A small network was trained on invented records. Each row is its activation on one of them, seen along a few directions.
After each row come some of the record's fields: Tas, Fofal, Nam, Rova, Niv.
A field that a record lacks is written absent.
The largest differences between rows may come from other fields.
In the rows, 500 means zero.
Strong random noise was added to every row along 5 fixed directions; ignore it. To show where, here is one row again and again, with new noise each time:
[498 582 548 519 627 506 390 423 633 383 566 455 377 479 573 691 442]
[383 574 633 573 635 581 693 452 685 379 438 480 625 384 793 696 676]
[503 523 590 544 635 523 388 360 659 342 593 348 351 504 539 748 495]
[433 528 569 525 591 555 318 416 780 379 541 478 501 487 495 750 518]
[381 619 511 477 427 546 254 591 807 484 379 787 721 381 466 554 497]
[457 585 584 359 207 256 334 502 296 622 385 504 493 443 256 246 439]
[472 608 494 412 351 408 122 539 603 528 453 666 503 455 278 451 355]

[619 576 436 480 438 443 327 531 397 475 547 563 386 535 479 374 356]
Tas=l2, Fofal=absent, Nam=m2, Rova=h2, Niv=u7
[497 414 621 431 413 374 751 412 368 543 466 125 507 562 437 512 689]
Tas=l2, Fofal=absent, Nam=m1, Rova=h1, Niv=u7
[630 475 561 580 424 619 84 393 691 231 544 409 302 429 361 592 461]
Tas=l2, Fofal=absent, Nam=m2, Rova=h2, Niv=u4
[319 523 408 335 777 505 448 561 535 678 787 584 485 671 601 610 250]
Tas=l1, Fofal=s1, Nam=m1, Rova=h2, Niv=u5
[745 507 441 577 418 492 662 631 377 492 411 515 430 483 474 323 521]
Tas=l1, Fofal=s1, Nam=m1, Rova=h1, Niv=u7
[643 485 576 608 574 566 290 357 507 280 578 347 184 393 613 626 460]
Tas=l2, Fofal=absent, Nam=m1, Rova=h2, Niv=u3
[733 278 601 545 285 578 375 549 552 450 625 256 484 488 269 346 571]
Tas=l1, Fofal=s2, Nam=m1, Rova=h1, Niv=u7
[327 644 439 402 753 381 861 559 555 631 451 566 652 529 754 690 474]
Tas=l2, Fofal=absent, Nam=m1, Rova=h1, Niv=u3
[322 526 462 375 400 356 516 426 446 557 377 512 635 609 335 542 558]
Tas=l2, Fofal=absent, Nam=m2, Rova=h2, Niv=u7
[558 218 575 573 400 599 358 392 695 471 608 224 548 651 202 500 619]
Tas=l1, Fofal=s1, Nam=m1, Rova=h1, Niv=u6
[553 553 534 554 529 617 550 579 564 430 455 573 605 342 680 474 529]
Tas=l1, Fofal=s2, Nam=m1, Rova=h2, Niv=u4
[754 727 471 525 510 535 640 736 509 470 424 506 395 229 639 383 407]
Tas=l1, Fofal=s1, Nam=m1, Rova=h1, Niv=u3
[555 553 469 499 445 581 212 575 577 452 496 709 484 442 567 463 416]
Tas=l2, Fofal=absent, Nam=m1, Rova=h2, Niv=u7
[378 502 622 325 433 327 384 369 283 674 666 204 364 596 437 443 416]
Tas=l2, Fofal=absent, Nam=m1, Rova=h2, Niv=u6
[607 489 344 475 506 496 170 429 430 497 547 707 362 689 348 458 273]
Tas=l1, Fofal=s1, Nam=m1, Rova=h2, Niv=u7
[426 433 433 467 632 519 334 395 724 480 606 391 457 642 408 758 436]
Tas=l2, Fofal=absent, Nam=m1, Rova=h1, Niv=u6
[355 530 523 604 636 705 794 553 642 465 477 695 827 387 934 554 686]
Tas=l1, Fofal=s2, Nam=m2, Rova=h2, Niv=u4
[569 379 580 642 339 538 544 334 307 352 415 442 420 540 446 335 620]
Tas=l1, Fofal=s1, Nam=m2, Rova=h2, Niv=u4
[595 394 527 528 538 432 742 476 297 618 601 268 408 620 534 349 531]
Tas=l1, Fofal=s1, Nam=m1, Rova=h1, Niv=u6
[639 428 481 661 676 672 690 524 644 418 595 378 445 499 690 577 592]
Tas=l1, Fofal=s1, Nam=m1, Rova=h1, Niv=u6
[610 314 518 595 503 644 260 588 767 452 697 409 454 618 277 595 444]
Tas=l1, Fofal=s1, Nam=m1, Rova=h1, Niv=u5
[559 659 367 391 778 463 613 632 645 589 605 508 407 554 548 729 354]
Tas=l1, Fofal=s1, Nam=m1, Rova=h1, Niv=u1
[643 542 662 519 414 485 592 524 352 448 527 248 350 363 516 362 597]
Tas=l1, Fofal=s1, Nam=m2, Rova=h2, Niv=u1
[525 375 653 608 345 573 696 433 511 404 295 381 700 450 448 412 880]
Tas=l1, Fofal=s1, Nam=m2, Rova=h2, Niv=u7
[796 563 615 596 239 496 478 673 334 441 440 454 316 196 615 143 478]
Tas=l2, Fofal=absent, Nam=m1, Rova=h1, Niv=u3
[456 442 533 448 403 351 539 349 255 507 419 400 446 580 425 422 610]
Tas=l2, Fofal=absent, Nam=m2, Rova=h2, Niv=u7
[543 480 521 481 619 402 879 445 254 590 592 266 420 579 657 503 506]
Tas=l1, Fofal=s2, Nam=m1, Rova=h1, Niv=u4
[464 605 389 483 632 570 603 522 513 464 445 719 595 531 654 531 478]
Tas=l1, Fofal=s1, Nam=m2, Rova=h2, Niv=u7
[333 350 654 448 526 417 606 208 332 543 687 175 410 665 454 643 595]
Tas=l1, Fofal=s2, Nam=m2, Rova=h2, Niv=u2
[682 503 529 608 419 561 569 542 602 314 408 320 446 339 511 521 623]
Tas=l2, Fofal=absent, Nam=m1, Rova=h1, Niv=u1
[237 480 555 411 543 464 427 403 613 556 538 521 643 608 488 654 548]
Tas=l2, Fofal=absent, Nam=m2, Rova=h2, Niv=u4
[509 405 501 452 366 467 441 599 627 600 435 518 669 475 246 462 571]
Tas=l1, Fofal=s2, Nam=m1, Rova=h1, Niv=u4
[471 345 571 577 514 580 508 394 610 449 536 330 496 530 559 587 657]
Tas=l2, Fofal=absent, Nam=m1, Rova=h1, Niv=u6
[510 580 667 528 423 492 820 505 383 466 263 348 570 228 646 421 754]
Tas=l1, Fofal=s1, Nam=m1, Rova=h2, Niv=u3
[716 506 528 565 489 518 548 496 555 385 436 341 338 426 387 542 515]
Tas=l1, Fofal=s1, Nam=m1, Rova=h1, Niv=u3
[229 502 427 431 663 530 413 407 664 526 624 690 587 591 636 700 443]
Tas=l2, Fofal=absent, Nam=m2, Rova=h2, Niv=u2
[281 613 348 443 762 622 382 584 910 564 641 776 657 560 702 859 345]
Tas=l2, Fofal=absent, Nam=m1, Rova=h1, Niv=u2
[641 550 514 536 517 454 472 547 209 524 565 512 308 488 608 343 320]
Tas=l1, Fofal=s2, Nam=m1, Rova=h2, Niv=u5
[614 607 411 442 695 478 768 715 362 602 668 479 430 452 746 403 286]
Tas=l1, Fofal=s2, Nam=m1, Rova=h1, Niv=u5
[345 504 636 454 249 466 225 499 645 540 359 594 683 383 316 470 629]
Tas=l2, Fofal=absent, Nam=m2, Rova=h2, Niv=u3

Which values does each new row have?
[691 628 371 465 342 430 594 749 314 577 372 683 536 384 476 217 378]
Tas=l1, Fofal=s2, Nam=m1, Rova=h1, Niv=u7
[467 534 592 421 473 476 391 490 422 588 596 441 419 439 507 448 429]
Tas=l1, Fofal=s1, Nam=m1, Rova=h2, Niv=u3
[513 521 442 642 452 687 503 626 788 417 359 836 743 359 711 462 574]
Tas=l2, Fofal=absent, Nam=m1, Rova=h1, Niv=u2
[538 521 551 550 398 455 475 435 324 456 480 605 358 462 607 328 468]
Tas=l2, Fofal=absent, Nam=m2, Rova=h2, Niv=u2
[570 414 440 502 407 464 475 389 277 493 422 544 493 607 410 321 499]
Tas=l1, Fofal=s1, Nam=m1, Rova=h2, Niv=u7
[417 520 367 504 634 500 576 473 579 507 508 534 510 593 593 639 449]
Tas=l2, Fofal=absent, Nam=m1, Rova=h1, Niv=u6
[515 537 584 528 424 582 325 494 507 406 501 457 400 341 619 457 497]
Tas=l2, Fofal=absent, Nam=m1, Rova=h2, Niv=u6
[579 486 502 484 210 521 164 608 597 500 417 559 506 367 291 308 454]
Tas=l2, Fofal=absent, Nam=m1, Rova=h1, Niv=u6
[763 652 433 572 320 438 419 534 244 316 329 592 235 376 491 277 396]
Tas=l2, Fofal=absent, Nam=m2, Rova=h2, Niv=u7
[425 667 466 445 533 470 348 514 660 436 453 565 456 396 470 688 423]
Tas=l2, Fofal=absent, Nam=m2, Rova=h2, Niv=u3
[601 462 485 543 295 459 438 610 467 460 391 469 494 447 322 345 492]
Tas=l2, Fofal=absent, Nam=m1, Rova=h1, Niv=u5
[901 370 650 756 341 691 215 461 461 226 702 372 136 335 522 295 462]
Tas=l1, Fofal=s2, Nam=m2, Rova=h2, Niv=u2
[444 406 596 523 175 497 545 578 521 574 245 658 825 423 287 196 762]
Tas=l1, Fofal=s1, Nam=m2, Rova=h2, Niv=u4
[461 452 417 495 383 546 417 704 775 575 336 677 792 502 203 482 549]
Tas=l1, Fofal=s1, Nam=m1, Rova=h1, Niv=u5
[387 552 545 589 333 560 543 526 528 467 291 628 736 362 632 377 688]
Tas=l2, Fofal=absent, Nam=m2, Rova=h2, Niv=u6
[466 676 556 497 505 512 551 630 569 505 473 585 582 294 734 472 512]
Tas=l2, Fofal=absent, Nam=m2, Rova=h2, Niv=u3
[188 448 394 422 764 488 579 344 616 634 580 611 668 788 517 725 511]
Tas=l1, Fofal=s1, Nam=m2, Rova=h2, Niv=u6
[479 572 560 570 506 594 584 506 562 410 341 613 559 365 636 541 574]
Tas=l1, Fofal=s1, Nam=m1, Rova=h2, Niv=u3
[448 445 635 452 314 441 394 487 430 510 418 324 539 408 371 408 605]
Tas=l2, Fofal=absent, Nam=m1, Rova=h2, Niv=u5
[436 313 463 435 472 383 507 442 448 623 641 250 507 805 139 551 434]
Tas=l1, Fofal=s1, Nam=m1, Rova=h1, Niv=u5
